Each row below holds a small network's activations on one input, seen along a few directions.
In each table, some parts of the input vary, and every possible input appears once, in random order.
A made-up example of a description, with smaller parts first: line(6) and (point or ring(11) or (values(3) and ring(5))).
Shared parts are said once, and a part with two or three values counts as separate values.

Table:
R1: [-3.45  2.84  0.22 -4.22  0.60  0.30 -2.56  0.36  1.99  1.26 -0.18]
R2: [-2.27  0.41  0.77 -1.04  0.63  0.87  0.38  3.16  1.96 -3.40 -0.45]
R3: [-3.06 -1.57 -2.41  1.82  2.77 -0.53  1.90  0.03 -0.02  0.62  1.56]
R4: [ 2.03 -2.80  0.69 -1.38 -1.66  1.45  1.53  1.04  0.38 -5.45 -0.98]
R5: [ 2.09 -3.89 -1.21  3.05  2.05  0.98  0.46 -2.52 -0.68  0.59 -2.05]
R6: [-1.10  2.35  0.52 -2.09  1.12  3.26 -3.21 -0.07  0.12  0.69 -2.62]
R7: [-1.26  0.65 -2.82 -0.98  2.18  1.68  0.01 -2.31  0.30  6.06 -0.40]
R8: [ 1.98  4.04  0.84 -1.17  0.69  1.96  0.27 -0.82  2.58  3.75  0.01]
R9: [ 0.22 -0.46 -0.82 -0.80  0.43  2.69  1.56  2.56 -1.22 -4.26 -1.61]
R10: [ 1.66  0.50  0.09  1.07  0.73  2.35  3.65  0.25 -1.49 -3.14  1.37]
R11: [ 1.92  2.40  3.00  0.30  0.47 -0.51 -0.99 -2.51 -0.03  1.86 -2.04]
R12: [ 0.26 -0.53 -0.75  2.59  1.48 -1.05 -2.14 -3.78  0.18  3.01 -3.08]
R13: [ 2.79 -1.06  1.48  0.96 -0.74  0.30  4.01 -0.42 -0.67 -3.33  0.57]
R14: [ 1.05 -0.02 -0.19 -1.79  1.11  5.31 -0.78  0.35 -0.40 -2.38 -1.95]
R15: [ 1.81 -4.94 -1.83  3.53  0.74 -0.73  2.70 -0.77 -0.07 -1.64  0.44]
R16: [-1.76  5.16  0.35 -0.97  1.28 -0.25 -0.67 -1.19  1.71  0.92  1.29]
R17: [ 1.76 -3.08 -2.17  2.11  2.82  3.45  0.68 -1.01  0.65  2.05  0.60]
R18: [ 0.21 -2.78 -3.71 -0.02  1.56  1.50  4.19  0.02 -1.14  1.15  1.74]
R19: [-0.72 -1.04  1.56 -1.88 -0.65 -1.31 -1.50  1.27  0.26 -4.18 -0.50]
R20: [ 4.54 -0.51  2.01  0.92  0.61  2.08  0.46 -1.97  0.09 -1.55 -0.68]
R21: [-1.08 -2.75 -1.58  0.58  1.29 -3.49  1.51 -1.07  0.50  0.01  0.97]
R22: [-3.98  1.73 -2.74  1.10  2.60 -1.26 -0.65 -1.73  0.92  2.93 -0.10]
R23: [-2.31  1.66  1.84 -4.05 -0.68 -1.79 -2.94 -0.64  1.34 -0.23 -1.36]
R24: [-2.23  1.01  0.67  2.94 -8.41 -4.77 -1.35  4.67 -4.80  1.90  4.49]
R25: [-1.37 -0.17 -1.05 -0.21  1.30 -4.24 -1.10 -2.20  1.34  3.56  0.03]
R26: [ 1.05  0.64  2.14 -1.95 -0.24  0.56 -4.95 -1.16 -0.36 -0.26 -3.16]
R27: [-3.14 -0.85  0.87  1.79 -9.68 -3.10 -4.33  6.12 -3.54 -0.04  3.16]
R28: [ 0.65  1.02  1.23  0.16  0.72 -3.11  2.71  0.28  0.70 -2.42  0.27]
R29: [-1.07  2.96 -0.16  0.53  1.43 -0.31  3.19  1.40  0.94 -2.04  0.59]
R30: [-3.36 -2.28 -2.36  3.33 -7.58 -5.13 -2.37  3.58 -5.14  4.10  4.66]
R31: [ 3.27 -1.92  1.57 -3.15 -0.19  2.08 -1.01 -0.23 -1.11 -1.98 -2.70]
R32: [ 4.29  0.70  0.22 -0.57  1.83  3.75  1.79  0.09  1.43  0.53  1.07]
R33: [ 0.56  2.58  3.73 -0.50 -0.65 -2.98 -0.43 -0.80  3.26  1.32  1.04]
Q: Changing only one part turns R1 into R16. The same change can be made to R4. Which row results?
A: R13
Q: What is each input in this table made of?
A: values(3) and (point or (values(2) and ring(5)))
Q: Change only the values(3) part in R3. List by row number the other rows that result.
A: R2, R29

Table:
R34: [ 2.02 -4.18 -1.94  0.44  6.19  1.73  5.45 -1.54  0.41 -6.00 -1.10]
R35: [-3.70 -3.48 -1.25  4.08 -1.27 -4.67  1.57 -2.75  0.00  3.88  4.68]
R36: [ 0.52  1.75  3.41  3.00 -2.63 -3.22 -4.86  1.25  0.99  1.93 -0.27]
R37: [ 1.30 -0.70 -0.78 -3.97  5.77  5.30  6.27 -2.33  4.99 -1.53 -0.62]
R38: [-1.02 -1.47 -3.25  1.22 -3.10  0.53 -0.11  3.77 -3.75  2.21  1.89]
R39: [-1.25  1.32 -3.60 -2.89  8.28  3.45 -1.14 -3.77  0.68  5.34 -3.39]
R40: [ 0.59  0.12  0.03  3.16 -3.08 -6.88 -1.30 -2.46  0.38  3.66  3.50]
R41: [-4.55  2.74 -3.42 -6.04  5.13  3.26  0.47 -1.47  4.20  1.00 -3.05]
R42: [-1.99 -0.52 -4.17  1.09 -1.71 -2.12  0.75  0.67 -1.69  3.94  2.68]
R43: [ 1.34  4.36  2.19 -5.65  6.21  1.77 -4.52 -3.79  1.81  2.31 -5.28]
R44: [-5.89  1.02 -0.49  2.71 -1.34 -6.37  2.23  0.28  0.67  0.09  4.37]
R45: [ 7.18 -0.58  2.80  2.78  3.56  3.03  1.37 -4.36  1.24 -4.94 -5.29]
R46: [-2.18 -0.84 -2.40  0.99 -4.28  2.21 -0.02  5.28 -2.59 -3.84  3.84]
R47: [ 1.60  2.00 -0.72 -3.38  7.19  2.77 -3.09 -3.17  0.96  5.26 -5.91]
R48: [ 3.93 -1.92 -1.78 -2.23  7.95  4.95  4.43 -4.01  1.60  2.33  0.57]
R49: [-5.54  1.87 -2.59 -0.28 -2.67 -3.18  2.07  2.60 -1.15  0.09  1.45]
R50: [ 5.84 -0.44  1.41 -0.79  5.19  6.15  4.00 -4.23  1.76  2.62 -3.49]
R51: [-2.76  0.51  2.47  1.95 -5.49  3.00 -1.30  3.59 -2.77 -5.04  1.24]
R52: [ 2.09 -1.14 -0.99  0.21 -5.26 -0.47 -2.38  3.50 -3.46  2.20 -1.29]
R53: [-3.91  0.42 -1.65  1.85 -0.42 -3.87 -0.71  4.65  2.06  0.30  3.72]
R54: [-3.63 -0.85 -1.71 -0.05 -4.00  1.54  0.89  5.30 -2.16 -0.63  1.74]
R55: [ 0.96  3.74  1.77 -0.97 -4.58 -3.18 -2.68  1.07 -1.45  0.96 -0.55]
R56: [ 0.97 -0.23 -0.03  4.02 -1.86 -3.07 -3.35  0.35 -0.36  4.38  0.88]
R57: [-3.28 -1.18  2.41 -2.71 -5.37 -0.20 -1.08  4.86 -1.52 -3.15  0.54]
R58: [-0.30 -0.53  4.81  1.91 -4.04 -6.91 -1.58 -2.19  1.39  1.46  1.53]
R59: [ 5.76 -1.39  4.30 -3.82  2.36  4.05  2.02 -5.81  4.93 -0.63 -4.05]
R60: [ 5.56 -2.42 -4.07  2.40  6.76  1.74  3.99 -2.54  0.70 -2.63 -0.39]
R61: [ 1.29 -4.75 -1.06  1.58 -6.48  1.48 -2.64  0.90 -3.32 -0.03 -0.29]
R62: [-2.14 -1.79 -2.87  3.72 -0.16 -4.03 -1.36  1.33  0.51  4.38  2.28]
R63: [-0.88 -2.20 -3.57  3.47 -3.79  2.28 -0.65  2.10 -4.11 -0.31  2.97]
R64: [-4.19  3.35  1.90 -0.34 -3.51 -1.03 -0.09  1.92 -2.01 -1.80  1.14]
R65: [ 2.18 -1.41  1.39 -1.29  4.87  0.96  3.85 -1.90  0.49 -8.72 -2.11]
R66: [ 2.45  1.78  2.23 -1.79 -5.64 -0.69 -4.06  4.26 -2.79 -0.62 -0.56]
R67: [-3.94  0.95  3.35  2.66 -1.39 -3.04 -2.45  4.36  1.73 -0.59  0.88]
R68: [ 8.45  0.19 -3.10  1.38  3.42  0.56  2.56 -3.47  1.88 -3.70 -2.46]
R69: [ 0.95  1.12 -0.93  1.81 -3.90 -1.24 -0.70 -0.52 -3.16  4.25  0.04]
R70: [ 1.23 -2.90  2.40 -0.70 -6.97  0.33 -3.78  1.25 -2.47 -2.52  0.30]
R71: [-2.19  5.91  1.41 -5.07  6.25  4.92 -2.36 -1.32  2.20 -0.60 -3.18]
R72: [ 1.63 -1.15  4.22 -6.39  6.11  4.27  3.94 -2.08  1.95 -3.31 -0.72]
R73: [-4.52  2.93  3.85  1.94 -2.28 -6.11  0.36  0.43  1.23 -2.03  3.76]
Q: What is each input in this table made of?
A: ring(5) and (values(3) or line(5))
Q: Changing only the ring(5) part turns R72 into R50. The same change can be made to R65. Which row results?
A: R68
Q: Changing only the ring(5) part turns R36 into R67. The same change can be made to R58. Which row results?
A: R73
Q: Change only the line(5) part in R62. List by row number the other rows that result.
A: R35, R38, R42, R63
Q: Change only the values(3) part in R59. List by row number the other rows that result.
A: R43, R45

Table:
R74: [-2.42  0.72 -0.92 -0.14 -2.89 -1.20 -2.83  2.13 -1.50  4.00  2.09]
R75: [-2.22  3.16  0.11 -2.59 -0.06  2.66  0.19  1.15  0.91 -1.25 -0.97]
R76: [ 2.77 -2.58 -1.19  0.47  3.57  1.79  1.06 -2.95  1.26  1.16 -2.34]
R77: [ 1.50 -0.20 -0.04  1.00  3.48  1.14  1.61 -3.26  2.56  0.96 -1.07]
R78: [ 1.49  1.11  3.31 -2.06  0.00 -0.24 -1.41 -1.43  1.84 -1.90 -2.35]
R79: [ 0.53 -1.31 -3.17 -0.85  4.12  3.05  0.76 -1.89 -0.06  0.81 -1.12]
R80: [ 1.87  0.86  0.10 -2.68  0.62  2.08 -1.60  0.30  0.90 -0.57 -2.58]
R81: [-0.55 -3.78 -0.47  4.62 -5.23 -3.98  1.08  3.80 -4.63 -1.93  3.34]
R82: [ 3.22 -4.44 -1.41  3.64  0.73  1.46  6.12  0.48 -2.41 -3.87  1.58]
R83: [-3.82  0.57  0.48 -0.09 -2.90 -2.78 -2.14  0.68  0.22  1.84  1.92]
R84: [ 0.48  1.95  0.34 -2.78 -0.37  3.42 -1.69  0.84 -0.24 -0.84 -1.21]
R85: [-2.05  1.22 -0.21  0.64 -1.44 -3.97 -2.84  0.39 -0.70  2.90  0.51]
R86: [-0.04  0.90 -0.63 -1.42  3.98  0.31  2.23 -3.21  2.90  0.36  0.86]
R87: [ 2.56 -3.21  0.98  1.52 -2.47  0.41  2.53  3.59 -2.81 -7.15  0.38]
R88: [-1.43  0.19 -2.15 -0.67  3.79  2.00  2.95 -0.63  1.99  1.56 -0.19]
R89: [ 0.67  2.14  3.07 -1.71  0.85 -0.54 -1.54 -0.36  1.65 -2.42 -1.43]
R90: [-1.76  2.79  1.04  1.28 -2.38 -4.16 -2.04  0.11 -1.45  2.26  1.66]
R91: [-0.81 -0.11  0.76  1.82 -3.41 -1.45 -2.46  0.27 -0.44  4.06  0.92]
Q: Changing only one part turns R90 into R86. The same change can be made to R83. Which row results?
A: R88
Q: What is each input in this table made of?
A: values(3) and (point or ring(5))
Q: Change only the ring(5) part in R80. List by row number the other rows that result.
A: R75, R78, R84, R89
Q: Change only the values(3) part in R87. List by row number the other rows that result.
A: R81, R82

Table:
R92: [ 1.00  1.73  0.35 -5.01  3.25  3.25  3.44  3.91  1.50 -8.13 -1.03]
R93: [-2.69 -2.88 -0.86  1.88 -4.82  1.33  2.04  4.07  0.82  0.96  3.31]
R94: [ 1.96  2.75  2.49 -7.33  4.65  5.77 -1.85  0.13  3.66  0.25 -5.22]
R95: [ 4.04 -1.35 -4.05  3.78  4.08 -0.45  6.34 -1.93  3.09 -2.90 -1.23]
R96: [ 3.56  3.05  0.27  0.94  9.00  6.42  0.78 -1.77  4.36 -2.30 -1.60]
R97: [ 0.91  2.46  1.85  1.68 -1.04 -3.53 -6.19 -1.03 -0.65  1.94 -0.61]
R98: [-3.92 -0.37 -3.44 -0.12  0.87 -2.38  2.82  4.00  0.84  1.35  5.19]
R99: [-1.06  4.96 -1.77 -1.50 -1.92 -1.21 -4.54 -2.21 -2.20  3.02 -3.33]
R100: [ 0.02  1.68  2.00 -0.31 -4.11 -6.41 -1.26  3.01  1.63 -1.71  1.72]
R101: [ 3.15  2.29  2.05 -2.24 -1.38 -3.00 -7.24 -0.98  0.87  7.64 -3.44]
R102: [-0.14  0.04  1.83  2.94 -3.09 -5.71 -2.97  2.43  1.37 -2.21  1.29]
R103: [-4.07  3.29  3.01  1.51 -0.99 -2.20 -2.20 -2.10 -1.64 -0.87 -0.01]
R104: [-1.15  0.62  2.12 -5.26  2.83  4.69  0.94 -3.03  0.93 -8.17 -1.06]
R105: [ 4.24 -4.84  2.32  3.21 -6.84 -3.96 -2.26  1.83 -5.16  0.91  0.81]
R106: [ 3.35 -2.42 -1.45 -0.62  4.96  0.84  2.45 -8.43  2.99  4.00 -5.31]
R107: [ 3.93 -2.06  0.56  1.29 -7.98 -3.54  0.07  2.51 -5.39 -0.81  3.87]
R108: [-2.45  3.48  0.33  2.96 -2.83 -4.09 -0.13  3.54 -0.10 -2.27 -0.02]
R109: [ 2.21 -0.05 -0.97  4.12 -6.59  0.65  0.29  4.65 -6.08  0.36  1.06]
R110: [-5.58 -0.28 -0.29  2.23 -0.87 -1.09  0.10  2.05 -0.13 -3.15  1.89]
R111: [-3.73  1.93  1.38 -1.00  1.38 -0.72 -4.00 -1.42 -0.51  4.80 -3.56]
R112: [-4.35 -2.16 -3.12 -0.07  0.24 -3.30  1.38  3.12 -1.62 -0.35  1.14]
R113: [-2.58 -7.56 -4.55  1.97 -3.29  0.19  0.74  0.85 -4.07  0.23  3.03]
R114: [ 1.73  3.88  2.77 -4.05 -3.97 -3.00 -3.66 -0.78  2.00  6.04 -0.30]
R115: [ 5.48 -0.23  0.65 -2.30  8.32  6.17 -0.13 -2.55  3.78  3.57 -3.87]
R116: [ 3.09 -4.85 -0.18 -2.85 -2.55  6.20  2.75  2.21 -3.81 -7.82 -3.31]
R117: [-3.64  0.68 -5.72 -2.78  1.26 -0.90 -2.88 -2.23  0.51  5.30 -0.60]
R118: [-4.58 -0.04 -1.42 -3.14  1.21  0.18 -2.29 -1.47  1.41  4.98 -0.10]
R119: [ 5.97 -6.10 -1.68  4.38 -0.93  2.39  6.29 -3.45 -1.23 -1.47 -0.98]
R120: [ 4.75 -0.57  1.58  0.49  7.72  4.15  4.74  3.02  3.04 -4.33  0.41]
R121: [-1.97 -2.15  1.82  4.74 -3.55  2.71  0.52  5.10 -2.68 -0.52  2.04]
R122: [-4.25  1.70  3.71 -0.43 -0.38 -0.44  0.08 -0.97 -3.21  2.35 -0.32]
R123: [-5.67  1.67 -0.24 -1.30  1.06 -1.30 -0.28 -0.92  1.38  1.82  1.66]
R124: [-5.84  0.71 -3.72  0.15  1.81 -2.01 -1.24 -1.91  0.66  1.24  1.53]
R125: [ 4.71 -5.57  0.24  2.72  1.99  8.15  3.11 -0.72  1.61 -4.89  2.01]
R126: [ 0.98  5.12  3.23 -1.44 -2.64 -3.35 -1.65  0.40 -0.51  2.05  3.91]
R127: [ 2.59  1.43 -1.08  0.74  5.09 -0.51  5.89 -8.93  2.54 -0.92  1.03]
Q: Changing only one part turns R104 into R94. The same change can be made to R123. Which row results?
A: R118
Q: What is each input in this table made of?
A: line(4) and (values(3) or line(6))
Q: Start at R114 and move only the line(4) part, one step at a time. The first step leads to R126. Which rows follow, in order?
A: R100, R107
Q: Change only the line(6) part in R98. List by row number the other rows that result.
A: R100, R102, R108, R110, R112
Q: Change only the line(4) part in R102. List by row number the other rows that result.
A: R97, R101, R105

Table:
R128: [ 2.15 -2.07 -3.31  3.25 -2.19 -1.42  1.53  3.37 -3.44 -3.28  3.93]
R129: [-4.58  3.08 -0.27  4.08 -7.70 -6.24 -9.56  5.19 -1.30  5.52  2.54]
R130: [-8.43  3.69 -1.54  4.30 -5.36 -7.22 -8.96  4.59  0.25  2.84  1.51]
R131: [ 0.26 -2.47  3.49  0.76 -5.21  1.24  3.61  1.14  0.52 -7.13  0.76]
R132: [-3.59 -2.17 -4.31  4.12 -2.54 -0.08  2.37 -0.73 -0.46 -6.06  2.68]
R133: [-0.34 -0.76 -4.82 -4.60  0.82  1.10  3.02  0.00 -1.44  2.91 -1.09]
R134: [ 0.04 -2.66  0.17 -4.48  0.34  1.49  1.85 -0.93  2.98  2.12 -1.07]
R135: [ 4.12 -3.87  3.37 -2.51 -4.27  0.88  1.04  4.13 -2.64 -6.10  0.79]
R136: [ 2.23  2.90  0.79  0.39  3.66  7.37 -1.21 -1.72  2.18  3.99 -2.04]
R137: [-0.14  3.50  2.12 -4.04  5.49  3.85 -0.92 -4.16  2.28  0.22 -3.42]
R138: [ 3.83  2.61  3.42 -6.16  4.03  1.17  0.75 -6.64  2.49  1.84 -2.15]
R139: [-0.54 -4.01 -1.05  2.76  2.64 -1.96  1.99 -2.52 -0.04 -0.97  0.53]
R140: [ 5.08 -2.54 -0.30  5.28  3.22 -1.76  1.31  1.30 -3.20  2.70  1.04]
R141: [-0.09  4.76  2.26 -3.14  7.05  1.56  3.18 -3.03  1.82  1.41 -4.03]
Q: What is each input in this table made of?
A: values(2) and (point or line(6))
Q: Changing only the values(2) part turns R133 into R134. The same change can be made to R140. Which row results?
A: R139
Q: Change only the values(2) part in R130. List by row number the other rows that result.
A: R129
